These are the activations of a small network on made-up records, seen along a few directions, one row for each record.
Here are examples, each followed by its value of one field, Sar.
The largest differences between rows may come from other fields.
Random noise pushes rows far along 2 fixed directions. That doesn't count. These rows show it; they differ only by the noise:
[ 213   65  409   72  345  -98 -155  130   -7 -156 -368  274  -67   97
 -144  -68  161  539  150  107  243 -160]
[  20  238  260   67  263 -120 -293   98  -15   18 -169  119 -134   87
 -135   -2   49  301  149  107  137   -6]
[-276  509  230  234   96 -161 -558 -142 -146  121   92 -220 -258  110
 -111  163 -329  255  419  158   29  131]
[-174  411  127   76  178 -143 -436   51  -32  178   27  -45 -203   80
 -125   68  -80   89  172  111   34  140]

[  45 -199 -109   -1 -359   96  305 -133  109  157   18   30   88 -125
  -30  100 -255  201  135  -51   19  -61]	g6
[  97 -152   62  -72  182   47  200   75  169 -189 -162  136   66  -41
  -76  -59   88  196 -106    9  106 -168]	g10
[ 218 -293  -11  -13  -38  -28  340    8   -6 -251 -153   -2  173  -60
  -15  -69  422  -49 -166  -50  -82  -60]	g1
[ -56   99  357  202  -52 -105 -118 -168 -239 -273 -164 -256   15  129
  101   40  -87  206  206   93   46 -112]	g8
[ -66   48  -68   54  -14   -2  -42   -5  -31  -34   84 -224  -47   83
  188   69  200 -255 -125   35  -81   86]	g2
[ 124 -159  -37  -89 -147   -2  235  -47  -12  -88   17 -105  173 -111
  124  129  126  -70  -46  -42  -18 -111]	g3
[ 265 -122  464  153   94  -76   43 -139 -170 -317 -286  -35  -28   87
   69 -202  207  467  226  105   26 -240]	g11
[   9  234   22 -152  188 -166 -284   34    3  104  -63   51 -115   84
   50  -75  114  -89  -57   14  -17  124]	g5
[ 178 -238 -381 -246   50  129  238  161  118  139 -112  262  225 -114
  -38 -169  252 -160 -313  -48   41 -128]	g4
[ 293 -115   48 -223   72   25  118   34   98  -52 -238  252  -68   59
   14  -20   96  118 -169  -34   38  -56]	g9
[-171  357  -80  -84  135    3 -255  130  138  297  207  221 -106  -21
 -160   32  -49 -125   38   49    7  193]	g12
[  77   49   12 -122  168  -65  -86  138  186   97   67  377   29   21
 -239 -184   20  128  -70   -3  157   30]	g7
[-184  -91 -242  -36 -345  177  198  -39  -70   39  139 -137    4 -144
   61   51  -80 -300   63 -144 -186   90]	g13

Which value of Sar does each new row have?
[-259  350  193  105  136  -95 -414  -65  -66  122   68  -78 -159  107
 -101   95  -35   46  228  147  -59   64]	g12
[  83   37  362  217  -27  -98 -203 -156  -54 -154 -113   59  -40   48
 -176  -45 -141  571  267  122  141 -115]	g7
[  70 -113 -211 -114  -63  159   79  -47   58  172   18  193  143 -122
  -92  -83 -131   37   18   24  120  -77]	g4
[  78  -94 -109 -177 -104   94  199   22  111  136  113  129  180 -124
  -25   63  -45 -148  -24 -117   -3  -34]	g3
[ 143 -315 -150  -37 -207  182  399  104   46   45  -78  349   63 -264
  -56  -77  -35   16  -78 -179   44  -48]	g13
[ -78   91  218   66  -47 -118 -102  -34 -107 -146  -67 -193    9   73
  114   14    1  -23   37   82   17  -37]	g8
[ -64   54 -202  -99   37  -49   -7   52  103  152  209   12   53   -3
 -154  -56  -49 -267  -28 -112  -62  192]	g1
[-293  236  -58   85 -173  -29 -310 -183  -12  222  370  -55  -90  -15
 -192   27 -229  -75  122   51  -77  154]	g7
[ 130  -32 -198 -209  -56   18   75  182  112  234   31   34  119 -107
  -31   39   73 -212 -169 -123  -21   49]	g3
[ -28 -228  126  121 -250  -19  326 -183 -208 -458 -149 -294   41  -46
  269   89   66  110  216  -14  -59 -158]	g13
[ 104 -244  -38  132 -330   94  217 -216   21   73  -69   -1   43  -35
 -109   73 -383  468  296 -112  159 -202]	g6
[   2   88  538  221   71 -177 -337 -411 -301 -334 -146 -203 -137  134
  133   83 -174  574  472  190   67 -177]	g5
[-465  392 -236   29 -166 -159 -400 -143   23  309  527 -279 -140   12
  -93   70 -185 -380   21   64 -231  244]	g7
